C: [-7.63 -5.53 -4.19  3.52 -4.61]
W: [ 3.77  4.00 -8.85  6.56 -2.86]
P: [-7.63 -5.53 -4.19  3.52 -4.60]
Z: [-4.35  1.79  6.69  1.87 -0.13]
Y: [-1.26  5.99  2.18 -3.79 -2.49]
B: [-1.26  6.00  2.18 -3.79 -2.49]
tags:
[1.79] -> Z894
[-4.18] -> Z859
[6.69] -> Z369
[1.87] -> Z818
[-4.19] -> Z134
[1.88] -> Z213
[6.70] -> Z396
join Z 2: 
Z369
has: [6.70 1.87]
no
tail: [1.79 6.69]
[ 1.87 -0.13]
asked: [-4.35  1.79  6.69  1.87 -0.13]
Z
has: [ 6.56 -8.85  4.00  3.77]
no
tail: [-4.35  1.79  6.69]
[ 1.87 -0.13]

Muze: [ 2.77  2.91  3.74  2.72  0.25  2.12  4.61 -0.84  1.79  4.64  1.49 -3.46
  0.39 -3.35]
sulil: [ 2.45 -2.81  3.31  5.17  5.31 -5.11  1.61  1.03  4.94  2.04 -5.62 -3.23
 -0.96 -2.96]
rateg: [ 2.77  2.91  1.14  2.95 -0.22  2.60 -3.60 -4.23  6.39 -4.55 -2.46 -0.03
  3.19 -0.64]
madod: [ 1.92 -3.49 -1.25 -4.18  1.04  0.99 -1.70  1.39 -3.04 -0.22  4.06  7.30
 -0.96  5.94]
Vurev: [ 0.82 -4.83  0.92 -5.29 -1.65  2.28  0.50 -0.25 -2.08 -1.78 -0.48  6.84
 -2.00  6.33]
zoru: [ 0.82 -4.83  0.92 -5.29 -1.65  2.28  0.03 -0.25 -2.08 -1.78 -0.48  6.84
 -2.00  6.33]
Relu: [ 2.32 -0.46 -6.68 -5.52  2.94 -0.93 -3.60 -4.23 -2.80  4.47  3.07  4.10
 -0.65 -0.06]
pepi: [-0.09 -3.49  3.53  5.17  5.47 -5.11  1.77  0.22  6.39  1.00 -5.43 -3.00
  2.98 -0.64]
Tagop: [-0.03  3.92 -4.07  0.50 -2.44 -1.26  4.61 -0.49 -4.50  1.17  1.69 -2.54
  1.73 -2.38]
key -> tag
[-3.23] -> Z564
[-0.23] -> Z840
[-1.70] -> Z432
[7.31] -> Z289
[-0.22] -> Z373
[7.30] -> Z869
join madod 11: 
Z869
asked: [ 0.82 -4.83  0.92 -5.29 -1.65  2.28  0.50 -0.25 -2.08 -1.78 -0.48  6.84
 -2.00  6.33]
Vurev
asked: [ 2.77  2.91  3.74  2.72  0.25  2.12  4.61 -0.84  1.79  4.64  1.49 -3.46
  0.39 -3.35]
Muze

L: [0.39 2.71 3.11 1.68 0.95 1.43 0.96]
A: [-0.19  2.53  3.11  1.68  0.95  1.44 -0.27]
D: [-0.93 -1.34 -2.67  1.49 -7.27 -1.92  1.78]
key -> tag
[0.97] -> Z509
[0.96] -> Z273
[3.12] -> Z545
[3.10] -> Z567
[-2.68] -> Z891
[-2.67] -> Z918
[3.11] -> Z148
join L 2: 
Z148
asked: [-0.93 -1.34 -2.67  1.49 -7.27 -1.92  1.78]
D
tail: [0.95 1.44]
[-0.27]
tail: [3.11 1.68 0.95 1.44]
[-0.27]

Gade: [ 5.76  4.94 -4.24 -6.18  0.27 -5.40 -1.48  1.74 -1.48  1.74 -1.81  3.74
 -0.20 -9.20 -3.57]
desun: [-4.65 -4.65 -1.53 -2.15 -0.44  1.50 -8.02 -2.12  1.40 -8.14 -1.61 -6.71
 -2.51  5.92 -5.62]
gadev: [-1.96 -3.00  5.76  4.94 -4.23 -6.18  0.27 -5.40 -1.48  1.74 -1.81  3.73
 -0.20 -9.20 -3.57]
petap: [-4.65 -4.65 -1.53 -2.15 -0.44  1.50  9.05 -2.12  1.40 -8.14 -1.61 -6.71
 -2.51  5.92 -5.62]
rev: [ 5.76 -3.00 -1.96]
gadev
tail: [-0.44  1.50 -8.02 -2.12]
[ 1.40 -8.14 -1.61 -6.71 -2.51  5.92 -5.62]
tail: [ 9.05 -2.12  1.40 -8.14]
[-1.61 -6.71 -2.51  5.92 -5.62]
rev: [ 1.74 -1.48 -5.40  0.27 -6.18 -4.23  4.94  5.76]
gadev

giva: [ 3.93 -0.15  3.32 -2.63 -2.50  3.74 -0.35  0.53 -0.49 -3.51  1.65  1.21
 -0.23  3.08  3.20 -2.07  1.70]
fuzo: [ 1.75 -2.73  0.70 -1.97 -0.41 -3.02  2.51 -3.72 -0.37 -3.09 -2.19 -1.57
 -4.58  3.68 -0.96  1.03  1.70]
zor: [-0.20  2.43 -1.65 -2.17 -2.50  3.74 -0.34 -1.71 -1.59  3.12 -0.99  2.60
  2.58  2.60  0.23  2.70 -0.20]
Pugu: [-0.85 -4.34 -1.65 -2.63 -1.33  2.18 -1.23 -4.83 -0.25  3.54  2.85  1.37
  1.95  5.74  3.40 -2.07  2.12]
sozaf: [ 3.93 -0.15  4.10 -1.86 -2.50  3.74  0.09  0.53  0.37 -3.92  1.41  1.06
  0.09  3.44  1.81 -1.59  0.85]
Zufit: [ 0.67  2.11 -0.87 -2.43  2.85 -6.65 -1.01 -1.71 -1.84  3.54 -1.23  2.30
 -0.22  3.08 -0.96  1.03 -0.09]
bise: [ 3.93 -0.15  3.32 -2.63 -2.50  3.74 -0.35  0.53 -0.49 -3.51  1.65  1.21
 -0.23  3.08  2.01 -2.07  0.64]
dobad: [-0.20  2.43 -1.13 -1.51  0.99 -5.61 -1.67 -1.93 -1.96  3.12 -0.99  2.60
  2.58  2.60  0.82  2.22 -0.09]
key -> tag
[-1.66] -> Z494
[-0.87] -> Z887
[0.70] -> Z888
[0.69] -> Z511
[-1.65] -> Z332
[-1.13] -> Z328
[-1.64] -> Z792
[3.32] -> Z4
[-2.17] -> Z130
[4.10] -> Z708
[4.11] -> Z13
join zor 2: 
Z332
tail: [ 3.74 -0.34 -1.71]
[-1.59  3.12 -0.99  2.60  2.58  2.60  0.23  2.70 -0.20]
tail: [-1.71 -1.59]
[ 3.12 -0.99  2.60  2.58  2.60  0.23  2.70 -0.20]

pevo: [ 0.61 -0.68  3.25  4.54 -2.16 -1.14  0.67 -1.65 -1.21]
vezi: [ 2.28 -2.64  5.67  7.24 -3.16 -1.55 -2.76 -2.37 -1.45]
sakud: [-1.43  4.68 -2.58 -2.36  2.46 -2.15  4.28  3.99 -2.72]
repe: [ 1.76 -0.82  5.68  7.24 -3.16 -0.64  1.21 -2.13 -0.75]
lag: [-2.31  1.12  2.44  2.14  1.97  1.07  1.21  0.83  1.20]
Kufem: [-1.17  5.19 -2.93 -2.64  2.46 -2.45  4.79  4.38 -3.15]
has: [ 5.19 -2.94]
no
tail: [ 5.68  7.24 -3.16]
[-0.64  1.21 -2.13 -0.75]

topa: [ 1.18  0.52  0.23 -1.72 -0.06  1.74 -0.93  1.61  0.80 -1.72 -1.35 -0.67
 -1.29  0.97 -0.63  0.24  0.64  1.28  0.35 -0.80 -3.01 -0.30 -0.68 -1.69
 -0.81 -0.40 -1.29  1.83  0.48  1.26 -1.56  0.73 -1.03 -0.85 -1.03  1.05
 -0.65 -1.49 -1.28  0.84 -0.81 -1.47 -0.57  1.10  0.57  1.84 -0.26  0.83
 -0.15 -1.57  1.34 -1.11  0.63 -0.12  0.61]
Gude: [-0.15 -0.77 -0.09  0.98  2.79 -1.34 -0.79  1.68 -1.68 -2.97  0.49  3.58
  0.98 -1.99  0.32 -0.15  1.73  1.39  3.45 -1.06 -1.41  0.67  2.45 -1.79
  0.50 -2.14 -0.54 -2.18  3.65  0.63  0.68 -1.94 -1.08 -1.55  0.20  1.60
  1.54  0.55 -0.20  1.33  0.17 -0.31 -0.42  2.08  1.55 -2.56  0.36 -1.63
  1.19  0.90 -0.05 -1.44 -4.50  1.30  0.55]
buzag: [-0.50  1.35  1.42 -0.68  1.98 -1.42 -0.51  1.73  2.35 -1.05 -1.28  1.74
  0.63 -3.58  0.39 -0.08  2.04 -0.12  2.29  0.20 -2.28 -0.47  2.83  0.36
  0.24 -4.28  1.46 -0.76  1.47 -0.27  1.00 -1.46 -0.24 -1.44 -1.61 -0.28
  0.23 -0.94 -0.65 -1.25 -0.28  0.61 -1.03  0.54  1.90  0.97  0.21 -2.23
  0.95  1.92  1.31 -0.31 -1.29  1.57  1.67]
zikup: [-2.80  4.35  0.99  0.90  2.87  1.80  1.76  1.30 -0.34 -1.07 -0.16 -4.24
 -1.02 -0.60  3.31 -0.03 -5.37 -3.46 -3.47 -0.48  1.52  1.34  1.78  0.62
  1.17 -3.44 -2.20 -0.16  3.76  2.85 -1.35  4.23 -0.57 -0.33  1.14 -2.31
 -2.30 -1.60  1.13 -0.94  3.71  3.45 -0.21  2.71  3.05 -0.43  2.68 -1.76
 -1.62 -0.21 -3.46  0.14 -0.17 -2.16  0.31]
Vugez: [-1.06  1.20  0.03 -2.07  0.92 -3.96 -0.64  2.33  1.74 -0.87 -0.40  0.34
 -0.01 -0.99 -0.37  0.72  2.52  2.37 -0.31  0.97  0.44 -0.64 -0.97 -0.58
  0.10 -1.73 -1.14 -1.89  1.00 -0.41 -1.39 -1.40 -2.19  1.72 -2.46 -0.48
 -1.92  0.98  0.47  0.61  0.80  1.76  1.33 -1.68 -0.14  1.57  1.84 -0.86
 -0.91 -1.00  0.78  1.74 -1.23  0.32  0.28]
Zum: [ 4.20  7.24  5.06 -3.52  2.03  3.48 -1.63 -2.46 -4.13  2.81  1.08  5.86
 -4.84 -6.81  0.85  3.54  1.16  3.38 -1.77 -3.98 -3.46  2.01 -2.48  1.59
 -0.85  5.09 -8.48 -0.89  2.16  0.21  1.49  3.04 -2.41 -1.08  6.62  0.89
 -5.95 -4.89 -8.45 -3.73 -2.04 -0.98  0.23  1.19 -3.04  1.83 -2.38  4.14
 -6.87  2.58 -1.12 -3.02  1.13  3.87  2.74]
pif: [-2.80  4.35  0.99  0.90  2.87  1.80  1.76  1.30 -0.34 -1.07 -0.16 -4.24
 -1.02 -0.60  3.31 -0.03 -5.37 -3.46 -3.47 -0.48  1.52  1.34  1.78  0.62
  1.17 -3.44 -2.20 -0.16  3.76  2.85 -1.35  4.23 -0.57 -0.33  1.14 -2.31
 -2.30 -1.60  1.13 -0.94  3.71  3.45 -0.22 -1.44 -1.96  1.13  1.04  1.99
  0.92 -1.18 -0.70  0.05 -0.44  0.59  0.49]
Modup: [ 0.03  0.71  2.82  1.53  0.15 -0.96  1.74  1.46 -2.23 -2.63  0.73 -1.21
  1.74 -0.07  2.52 -0.24 -3.46  2.09 -1.41  3.97 -1.00  0.36  0.89  1.42
 -2.75  2.10  2.45 -1.61  3.38 -1.29 -0.35  4.21 -2.92  4.08 -0.98 -0.32
 -2.95 -2.51  1.33  0.65  1.48  1.78 -1.03 -1.29  2.60  2.33 -3.88  1.88
 -2.60  0.14  3.53  2.17 -0.05 -1.56  0.02]
lida: [-0.05  1.06  1.69 -1.34  0.85 -0.60 -0.30 -0.44  0.04 -0.83  0.65  0.50
 -1.23 -1.63 -1.21  0.57 -1.38  0.47  0.50 -2.29  0.86  0.93  1.03  0.07
  0.71  0.83 -2.39 -1.02  1.01 -0.29  0.43  0.10  1.92  0.13 -0.40 -0.95
  0.59  0.27 -1.05 -0.76 -1.68  0.53 -1.29  3.39 -0.55  0.57 -0.62  1.59
  0.87 -0.96 -1.05 -0.87 -0.51 -1.41 -0.95]
lar: [-1.08  1.12  1.18 -1.50  0.28 -2.87  0.06  1.46  0.90 -1.77 -0.12 -0.70
  0.80 -0.71  1.85  0.86  1.54  1.54 -0.20  2.49  0.23 -2.24 -1.95  0.88
  0.68 -2.14 -0.39  0.98  2.70  0.24 -0.19 -2.51 -1.21  1.95 -1.41  1.29
  0.32  1.94  0.72  2.75  0.52  0.63 -0.42 -2.99 -0.45  1.32  1.16  1.24
 -1.91 -0.81  0.13  1.50 -1.56 -0.38  0.39]
dus: [ 0.12  1.30  1.12 -1.37  0.19 -1.21 -0.31 -1.06  0.59 -0.60 -0.15  1.38
 -1.25 -1.63 -1.47  1.12 -1.17  0.14  0.84 -2.88  0.63  0.60  1.32 -0.42
  0.16  0.99 -2.55 -0.34  1.60 -0.22  0.83  0.43  1.48  0.23 -0.58 -0.22
 -0.02  0.30 -0.76 -1.01 -1.40  0.88 -0.98  3.24 -0.82  0.35 -1.54  1.12
  1.32 -0.19 -1.10 -0.04 -0.07 -1.48 -1.45]
sune: [-0.96  0.60  0.59  5.01  3.54  0.18 -0.23  0.26 -0.73 -0.45 -0.53  3.39
  0.95 -2.95  1.37  0.18  2.36  1.09  2.58 -1.18 -1.49 -1.17  0.57 -1.38
  3.24 -2.53  0.12 -1.45  0.89  2.34  1.80 -3.93  1.82  1.83  0.03 -0.56
  0.52 -0.08  0.49 -1.46 -1.98  0.63  0.29 -1.49  1.60 -0.55  0.44 -1.31
  0.58 -0.60  2.72 -2.63 -2.21 -0.58  0.33]
tags:
[0.62] -> Z286
[-0.41] -> Z765
[1.56] -> Z954
[1.55] -> Z816
[0.63] -> Z450
join Gude 29: 
Z450
has: [1.32 0.65]
no
has: [ 1.78  0.62  1.17 -3.43 -2.20]
no
tail: [2.49 0.23]
[-2.24 -1.95  0.88  0.68 -2.14 -0.39  0.98  2.70  0.24 -0.19 -2.51 -1.21
  1.95 -1.41  1.29  0.32  1.94  0.72  2.75  0.52  0.63 -0.42 -2.99 -0.45
  1.32  1.16  1.24 -1.91 -0.81  0.13  1.50 -1.56 -0.38  0.39]

Liv: [ 1.08 -0.24 -0.96  2.59  3.95  1.22 -0.56 -0.58 -3.84  0.88  0.16 -0.14]
zep: [-1.57  0.06  1.24 -0.62 -0.86  0.00  0.16 -1.23 -3.29 -0.18 -0.03  0.23]
pekas: [-0.59 -0.37 -3.14  0.95 -2.11 -1.78  0.28  0.64  0.78 -0.14 -0.04  0.14]
Nofam: [ 0.49 -1.08 -1.70 -0.70  0.80 -1.22  0.07  0.14 -1.68 -1.86 -0.54  1.16]
Rava: [ 0.37 -0.14 -1.46 -1.98  2.03 -0.01  0.54  0.09  1.08 -0.34  0.16  0.39]
gitis: [-2.12 -0.02 -4.62 -0.37 -0.22 -0.03  0.30 -2.69  5.31  0.30  0.35 -0.30]
sazo: [ 1.08  0.47 -0.96  2.59  3.95  1.22 -0.56 -0.58 -3.84  0.88  0.16 -0.14]
Vefe: [-2.12 -0.02 -4.62 -0.37 -0.22 -0.03  0.30 -2.69  5.31  0.30 -0.55 -0.23]
rud: [-3.25 -1.49 -2.73  0.91  1.41  0.87  0.43  1.20  2.44 -0.97  0.78  0.40]
fige: [ 0.37 -0.14 -1.46 -1.98  2.03 -0.01  0.54  0.09  1.08 -0.34 -0.24  0.39]
zekab: [-0.55 -0.19  1.01  2.69  0.03 -1.31  0.12  0.30 -1.23 -0.09 -0.05  1.13]
key -> tag
[0.03] -> Z675
[-1.23] -> Z374
[-1.24] -> Z228
[0.02] -> Z376
[0.11] -> Z624
[0.12] -> Z880
[0.78] -> Z424
join zekab 8: 
Z374
has: [-0.54  1.16]
yes
asked: [ 0.37 -0.14 -1.46 -1.98  2.03 -0.01  0.54  0.09  1.08 -0.34  0.16  0.39]
Rava
asked: [ 1.08  0.47 -0.96  2.59  3.95  1.22 -0.56 -0.58 -3.84  0.88  0.16 -0.14]
sazo
has: [1.42 0.87]
no
has: [-1.46 -1.97  2.03 -0.01]
no
asked: [-1.57  0.06  1.24 -0.62 -0.86  0.00  0.16 -1.23 -3.29 -0.18 -0.03  0.23]
zep

Dase: [ 1.49 -0.06 -8.91 -6.20  1.07  0.33 -3.18  1.55  3.79  0.07 -3.65  1.62
 -1.74 -8.10]
saz: [ 1.72 -0.80 -4.79 -3.76  5.22  4.36 -0.11  4.31  6.16 -0.25 -3.07  4.52
  2.77 -5.20]
fazak: [ 1.50  0.79 -5.71 -0.43  2.18  1.94 -2.38  1.81 -1.47  6.37  0.05  2.79
 -1.43 -7.14]
Vulo: [ 2.03  0.83 -9.17 -5.43  0.26 -0.37 -4.06  0.64  2.93  2.34 -3.50  0.95
 -2.83 -9.10]
gume: [-5.08 -3.15  5.24  4.66  1.14  2.03  3.17 -1.01 -6.80  0.73  4.56  1.19
  2.45  7.08]
rev: [-3.07 -0.25  6.16  4.31 -0.11  4.36  5.22 -3.76 -4.79 -0.80  1.72]
saz
key -> tag
[1.50] -> Z861
[-0.25] -> Z491
[1.72] -> Z541
[5.22] -> Z620
join saz 0: 
Z541

